A small network was shown many inputs. Here are its activations along a few directions, one row for each input.
In each table, some parts of the input vary, and every possible input appears once, in random order.
Descriptions start from the smaller parts, as in this example, which fits no table here: one of 8 places around a ring, together with either a single point or one of 9 places along a line or (one of 3 separate values, together with one of 4 places along a line).
Shared parts are said once, and a part with two or three values counts as separate values.
In the rows, zero is written as 128.

Rows:
row 1: [173 107 107 126 142 137 148  68 162 108 110 150 139 106 102 184 120 169
 146  76]
row 2: [207 134 168 106 129 116  98  97 176 112  82 142 167  77 138 159 196 174
  95  67]
row 3: [ 92 150  98 135 132  80  98 112  86 174 129 123 141 186 109 106 108 117
 138 209]
row 4: [ 66  97 117 117 138 117 131 160  87 161 155 152 114 163 126  90 108  98
 130 190]
row 5: [ 99  97 159 222 118 171 179 108 144  77  94 140  64  90  98 119 116 156
 132 199]
row 6: [ 62 109 141 178 168 115 161 184  89 124 153 117  89 146  99 100  99 181
 119 214]
row 7: [189 137 109  63 115 152 139  81 158 114  86 127 152 103 124 171 166 101
 114  47]
row 8: [155 201 151 146  33 191  77 104 134  69 107  89  94  89 247  61 176  93
  88  15]
row 9: [165 124 118  98 112 142 161  71 139 116  97 122 152 105 108 193 130 123
 138  59]
row 10: [107 108 160 197 108 180 150 118 151  72 134 154  69  98 114 140 129 119
 152 200]
row 11: [142 106  91  81 190  78 124 147 129 170 174 106 172 155  98 151  95 193
 139  96]
row 12: [ 68 112 121 143 169 121 139 191  92 140 176 136 123 168 120 110 120  92
 166 184]
row 13: [192 136 159  77 182  41  86 170 157 183 143 107 197 135 143 128 142 187
  76  83]
row 14: [125 214 138 115  46 118  73 186 119 113 146  93 128 146 245  22 107 117
  88  17]
row 15: [111  98 130 145 100 179 135  97 125 105  92 164  84  91 128 129 136  70
 148 183]
row 16: [113 151 119 167  92 148 107  38 133 125  67 148 104 116 107 143 137  91
 143 196]
row 17: [172 131  95  40 152  87 124 165 140 194 140 106 187 172 122 140 117 122
 101  61]
row 18: [112 107 145 169 118 193 148 116 135  92 117 158  87  91 112 138 138  65
 171 182]
row 19: [143 124 100  66 152  85 150 152 109 190 160  94 195 164 107 160 101 149
 129  80]
row 20: [ 68 117 134 169 161 107 132 193  98 120 196 131 100 160 111 117 119 145
 147 201]
Q: What is each input in this table made of?
A: one of 2 separate values, together with either a single point or one of 4 places along a line or one of 5 places along a line
Q: Changing only the choice among 2 separate values turns row 13 into row 2. The same change can be made to row 11. Which row results?
A: row 1

Rows:
row 21: [113  93 121 146 150 139 155  84 129 137 104 160 120 123  59 181 131 100
 164 218]
row 22: [181 129 100  68 123 141 136  76 144 136 100 125 168 115 117 183 149 104
 136  53]
row 23: [147 181 127 110  84 122  86 130 129 131 118 100 136 136 190  80 135 119
  93  63]
row 24: [147 118 107  52 218  19 121 213 113 214 195  93 214 196 103 138  97 206
 106  91]
row 25: [ 55 106 103 145 121 152 141 134  87 142 135 151  86 154 111 102 106  60
 155 226]
row 26: [140 164  96  78  87 125  95 105 118 151 127 121 154 148 166 115 125  77
 131  65]
row 27: [118  91 142 182 153 140 152  95 145 102 115 156 100 101  78 163 127 164
 149 198]
row 28: [ 54 131 137 185 108 148 145 161  87 110 143 125  77 144 137  81 105 109
 137 199]
row 29: [170 160 169 128 106 129  92 147 152  98 121 114 133  96 191  96 167 156
  87  55]
row 30: [199 121 142  97 124 134 141 101 176 116  94 128 155  87 128 167 144 157
 106  46]
row 31: [ 83 114 163 216 134 160 144 162 126  71 156 137  64 109 130 102 124 156
 143 194]
Q: What is each input in this table made of?
A: either a single point or (one of 2 separate values, together with one of 5 places around a ring)

Rows:
row 32: [142 139 141 133 115 133 122 139 141 118 137 121 131 123 153 114 129 141
 119  96]
row 33: [151 131 132 131 106 147 125  79 144 118  90 134 125 106 124 145 149 119
 120 120]
row 34: [146 135 138 133 119 132 128 125 145 110 131 127 127 113 137 134 132 149
 123 105]
row 35: [135 129 139 121 146 101 124 163 133 147 144 116 142 137 135 117 121 146
 112 116]
row 36: [130 138 114 109 116 133 124 137 121 135 135 120 135 143 141 125 127  98
 132 102]
row 37: [139 105 130 118 161 116 137 129 138 126 131 134 136 125 107 149 134 158
 123 127]
row 38: [ 90 117 152 189 123 153 142 136 117  90 134 140  86 115 122 120 135 125
 150 188]
row 39: [137 121 134 117 147 110 131 149 137 135 142 122 138 129 121 132 128 155
 117 121]
row 40: [ 74 107 112 168 144 127 138 134 107 137 146 137  97 151  98 116  98 122
 154 218]
row 41: [122 146 113 105 116 131 121 138 111 133 133 117 131 142 153 110 126 109
 126  92]
row 42: [141 112 130 116 160 114 133 149 139 131 129 129 140 127 114 140 126 156
 124 125]
row 43: [ 79 107 126 163 113 161 150 124 111 114 127 150  80 128 114 114 107  92
 149 195]
row 44: [127 126 113 104 143 102 125 136 121 157 150 127 151 146 109 139 120 130
 133 131]
row 45: [132 104 113 106 155 112 138 119 121 156 138 137 149 138 102 155 126 135
 141 138]
row 46: [136 152 128 121 100 138  99 118 128 118 117 121 124 116 172 100 141 114
 112  91]
row 47: [131 133 114 105 117 136 131 117 126 131 127 123 132 130 127 140 128 104
 131 112]
row 48: [150 124 136 143 128 135 139 104 148 108 114 134 126 106 118 153 139 151
 124 112]
row 49: [133 138 135 119 136  97 122 167 120 145 142 108 142 139 144 105 123 156
 102 112]
row 50: [133 142 142 130 114 126 117 145 128 117 137 113 130 117 161 101 129 151
 114  88]
row 51: [146 145 131 120 101 142 114 102 141 117 105 127 123 111 142 132 144 116
 122 111]
row 52: [ 85 113 142 179 157 140 142 152 108 115 147 130  96 133 108 118 124 137
 140 208]
row 53: [134 114 114 105 154 109 129 133 121 155 137 134 153 140 104 146 121 132
 141 132]
row 54: [142 147 133 126 104 140 104 113 138 120 115 123 123 119 161 115 141 106
 121  97]
row 55: [117 145 113 102 136  90 115 147 107 159 142 116 153 169 135 110 115 133
 118 122]
row 56: [150 130 136 138 129 136 133 123 148 109 117 132 130 109 125 144 130 151
 127 107]
row 57: [150 137 132 126 109 147 119  95 142 117  93 130 129 110 129 137 141 119
 125 113]
row 58: [ 87 121 147 177 101 161 134 115 121  98 112 159  83 110 129 111 132  93
 140 194]
row 59: [123 136 117 106 144  93 117 145 118 162 147 122 154 160 123 122 116 123
 130 126]
row 60: [139 120 117 117 121 142 146  96 131 132 111 131 135 121 113 153 132 109
 134 122]
row 61: [139 126 117 113 124 139 140 113 130 131 112 127 140 125 118 145 126 108
 139 115]
Q: What is each input in this table made of?
A: one of 5 places around a ring, together with either a single point or one of 5 places along a line
Q: Changing only the place on the ring of 5 turns row 44 into row 34. The same change can be made to row 40. Which row results?
A: row 38
Q: Change only the place on the line of 5 in row 60. List by row number the other rows that result.
A: row 36, row 41, row 47, row 61
Q: Change only the place on the line of 5 in row 42. List by row number the other rows that result.
A: row 35, row 37, row 39, row 49

Rows:
row 62: [135 119  85  79 104 131 140  65 113 175 108 143 162 157  98 165 122  68
 148 135]
row 63: [ 69 125 112 152 146 119 147 168  91 135 175 117 117 164 118 112 106 143
 153 152]
row 64: [159 168 152 130 102 134 100 118 142 111 104 120 142 110 169 117 160 120
 107  74]
row 65: [159 148 141 123  95 152 112 131 153 104 122 126 132 106 170 105 140 112
 127  61]
row 66: [118  91 135 151 144 151 159 117 137 112 121 165 103 113  93 161 117 119
 157 169]
row 67: [145 139 122  99 144  71 106 156 126 158 133 118 159 156 135 107 114 183
 102 106]
row 68: [138 124 137  83 157  94 124 178 131 159 160 118 152 140 135 120 132 147
  95 104]
row 69: [170 122 120 110 146  95 119  77 151 135 105 127 159 114 112 162 140 175
 116  95]
row 70: [ 87 107 126 149 153 114 133 172 103 130 175 138 118 147 122 109 110 125
 148 170]
row 71: [157 165 141 133  92 121  89 102 147 114 114 124 127 115 172 109 144 152
  92  65]
row 72: [126 132 116 107 143  95 140 174 114 165 155  91 154 161 139 119  99 156
 113  86]
row 73: [109 141  68  75 143 109 106 134  98 188 135 121 153 193 124 109 105  65
 141 141]
row 74: [122  91 141 145 147 152 152 120 145 113 116 161 107 114  92 170 137 116
 145 181]
row 75: [110 119 150 161 108 171 130 125 128  93 114 143  83 105 151 107 151  98
 128 168]
row 76: [102 109 116 150 140 153 170 110 124 106 121 143 108 123  86 158 104 137
 155 156]
row 77: [ 96 131 138 154 148 103 122 163 101 139 155 122 123 150 109 110 121 134
 137 193]
row 78: [136 121 128  94 151  93 130 177 126 159 164 117 152 144 140 109 108 146
 105  96]
row 79: [123 109 143 158 143 137 154 105 141 120 103 144 114 117  89 164 134 124
 144 190]
row 80: [172 106 130  91 153 133 128 118 153 132 119 131 158 106 112 175 155 143
 128  96]
row 81: [112 138 150 177 101 159 126 119 117 100 103 129  88 105 139 101 146 108
 123 169]
row 82: [ 99 131 120 162 137  98 113 153 111 146 153 128 124 147 113 103 104 159
 132 196]
row 83: [149 163 128 128  82 148 120 125 138  94 126  97 131 124 170 117 123 125
 120  50]
row 84: [165 152 145 113 102 149 105 133 158 105 124 126 128 107 172 114 164 116
 109  72]
row 85: [163 123 107 103 141 130 148 104 135 125 124 104 151 120 111 170 116 151
 136  73]
row 86: [104 134 147 180  96 154 113 100 128 108 103 130  85 108 143  98 127 130
 117 170]
row 87: [170 127 134 106 153 113 129  99 143 135 104 123 167 112 113 173 155 149
 123  99]
row 88: [106 120 144 165 104 172 136 122 122  92 119 146  83 105 155 101 131 100
 139 156]
row 89: [140 145 137  89 154  82 118 170 120 159 142 111 160 152 133 115 128 160
  97 107]
row 90: [113 163  97  87  65 143 102  87 109 145  98 132 127 128 156 119 128  34
 139 110]
row 91: [ 90 135 127 167  88 173 147 123 108  82 119 122  86 118 144 101 118 117
 135 137]
row 92: [ 92 110 136 141 154 114 125 172 110 130 172 133 115 145 114 117 130 123
 141 181]
row 93: [117 108 129 166 140 127 145  88 149 121 109 140 109 114  80 145 120 145
 137 184]
row 94: [172 111 122  96 147 134 135 117 150 133 129 133 146 106 113 162 132 144
 135  82]
Q: Changing only one part turns row 84 into row 68. The same change can be made to row 71. Which row results?
A: row 67
Q: What is each input in this table made of?
A: one of 3 separate values, together with either a single point or (one of 2 separate values, together with one of 5 places along a line)
Q: Which other rows agree with row 69 in the choice among 3 separate values? List them by row number.
A: row 62, row 66, row 74, row 76, row 79, row 80, row 85, row 87, row 93, row 94
Q: Change only the choice among 3 separate values in row 76. List by row number the other rows that result.
A: row 63, row 91
